[[ -6 -61 -88  20 -24 -25]
 [-14  18  16 -28 -40 -12]
 [ 10 -16 -44 -23  13   5]] -16

[[  4   4   3  -4   8]
 [-51 -56 -52  87 -76]
 [  6   4   6   2   1]] 4

[[51  0 11 79]
 [50 19 27 85]
 [ 0 11 -9 34]] 11

[[ -8  20  -7   6 -24   0   5]
 [-21  -7 -10 -79 -12   3 -28]
 [ 64 -27 -28 -85  28 -48  55]] -27

[[-36 -49  40  84 -93]
 [ 90 -36 -25 -12 108]
 [-46 -38  94  21  84]] -38

[[ 25 -33  49  57  15 -20]
 [ 66 -83   9 -49 -24  58]
 [ 38 -42  -7 -47 -18  47]] -42

[[ 20  69 -24  46  19]
 [-28 -66  71  25  16]
 [ 87 -87 -16 -33 -20]] -87

[[ -14  -40 -104   33]
 [  -1   21  -11  -18]
 [ -15   19  -38  -26]] 19

[[  1  11 -13  21  73]
 [  0  10  -5  86  62]
 [ 63  13 -12  14 -17]] 13

[[-45  71  40 -15 -49]
 [ 79  29 -16 -58 -34]
 [ 18  76   0 -27 -69]] 76
---
(7, 5, 6, 5, 2) -> 7, 2
(22, 26, 23, 17, 34, 91) -> 22, 91
(636, 109, 256, 432, 925) -> 636, 925
((49, 62, 63, 53), (26, 16, 29, 94), (27, 42, 44, 62)) -> 49, 62
(77, 958, 18, 53, 43, 238, 169) -> 77, 169
((57, 62, 55, 51, 59, 67, 16), (82, 33, 60, 79, 53, 59, 51)) -> 57, 51
---
[[ 95 -27  -6 -33]
 [ 23 -10 -35  84]] -> 95, 84

[[  2 -82  58  18  -9  34]
 [ 26 -22 -11   6  -8  35]] -> 58, 35

[ -43   23 -105   61    5  -24] -> 61, 23

[-97  12 104 -14  25 -31] -> 104, 25

[56 84 61 52 69] -> 84, 69

[  97  108 -110  -98 -106   87  -53] -> 108, 97
---
[-10 -45 -63  30 109]
109, -10

[[ 82  13  -4  83]
 [ 85 -22 -28  97]]
83, 85

[-76  72 -15 105]
105, -76

[[-25  49  89 -15]
 [-37  40  91 -23]
 [-15  21  20  24]]
-15, -15

[-47  78  73  87  28   0 -49]
-49, -47

[[ -30    2   -1  -17   23  -11  -16]
 [  31  -10   -6 -106   28   32   13]]
-16, 31
---
[ 81  -3  13  87  61 -12] Answer: 81, -12

[[-11  36 -41 -37]
 [ 21 -56  -7 -87]
 [ 34  -7  51 -40]] Answer: -11, -40

[80 33 52 16] Answer: 80, 16

[-75 -53 -72 -81] Answer: -75, -81

[[  1  50  18 -72  23 -52  32]
 [ 10 -28  -1   7 -98  17  36]] Answer: 1, 36

[[ -47 -101   39  -57]
 [  18  -16   57   19]] Answer: -47, 19
---
((45, 67, 9, -17), (84, -72, -30, 96)): 9
((37, 7, 7, 72, 15, 14, 11), (58, 33, 10, -105, -47, -56, -24)): 14
((-16, 31, -53, -75, 36, -38, 47), (-22, 5, -45, -97, -18, -14, 59)): -38
((-10, 0, 18, 18, -22, 23, 57), (-5, -22, 7, 9, -33, -12, 94)): 23
((-51, -93, -25, 55), (-99, 6, -60, 15)): -25
((-29, 67, 8, -24, 46, 108, -31), (-45, 100, 92, 4, -71, 0, -6)): 108
---
[  -2.35 -118.31  -22.20  124.95  -67.70 -130.94 -117.50] out -2.35, -117.50

[[ 14.45  -2.56  -3.68   6.54  11.57   2.63  -8.50]
 [  8.47  15.86  -5.09   0.60 -15.34   0.85 -13.43]
 [  5.49  -8.72   6.71  -1.62   8.98  -9.62  -8.34]] out 14.45, -8.34

[[  2.869 -11.087  -8.612   3.374 -14.588  -3.232  -1.345]
 [ 12.469   0.151  10.111   8.675  13.869  14.281 -14.647]] out 2.869, -14.647

[  9.692  18.172  15.129 -16.771 -13.054] out 9.692, -13.054

[-0.183 -0.158 -0.202  0.068 -0.170 -0.181  0.121] out -0.183, 0.121

[[ 10.11  14.48 -11.67  15.10  -3.01  -3.38]
 [  5.47   8.46  -9.46   1.40  -2.47   4.57]] out 10.11, 4.57

[[-0.065  0.166  0.200 -0.082]
 [ 0.140  0.056 -0.170 -0.040]] out -0.065, -0.040
---
[[ 23  76  79  33  57]
 [-65  50  20  56  -7]
 [ 61  13  24 -43  42]] → -65

[[ 82  -4  -1   2  59  -5]
 [ 74   1   2  -2 -64   4]
 [ 93  -1   1  -1 -39   2]] → -64

[104  27  -7 -22 -24  -5  66] → -24

[ -4 -20 110 -16] → -20

[ 29 -94 -12 -58] → -94

[-13  92  50 108 -53  45] → -53
---
9.94,2.14,-10.43,-7.54,-5.84,0.65 Out: 9.94, 2.14

-0.11,-0.02,0.03,0.15,-0.10 Out: 0.15, 0.03

-1.145,0.822,-1.527,-0.781,0.486,1.380 Out: 1.380, 0.822

0.12,-0.12,-0.03,0.16,-0.15,-0.09 Out: 0.16, 0.12

0.17,-0.14,0.02,-0.08,0.09,-0.17 Out: 0.17, 0.09

95.264,-139.716,126.236,-64.479,-172.850
61.431,-135.060,131.348,-76.886,-173.150
Out: 131.348, 126.236

-0.16,0.19,-0.17,0.16,0.17 Out: 0.19, 0.17

0.119,-0.141,-0.152,0.088,-0.033 Out: 0.119, 0.088
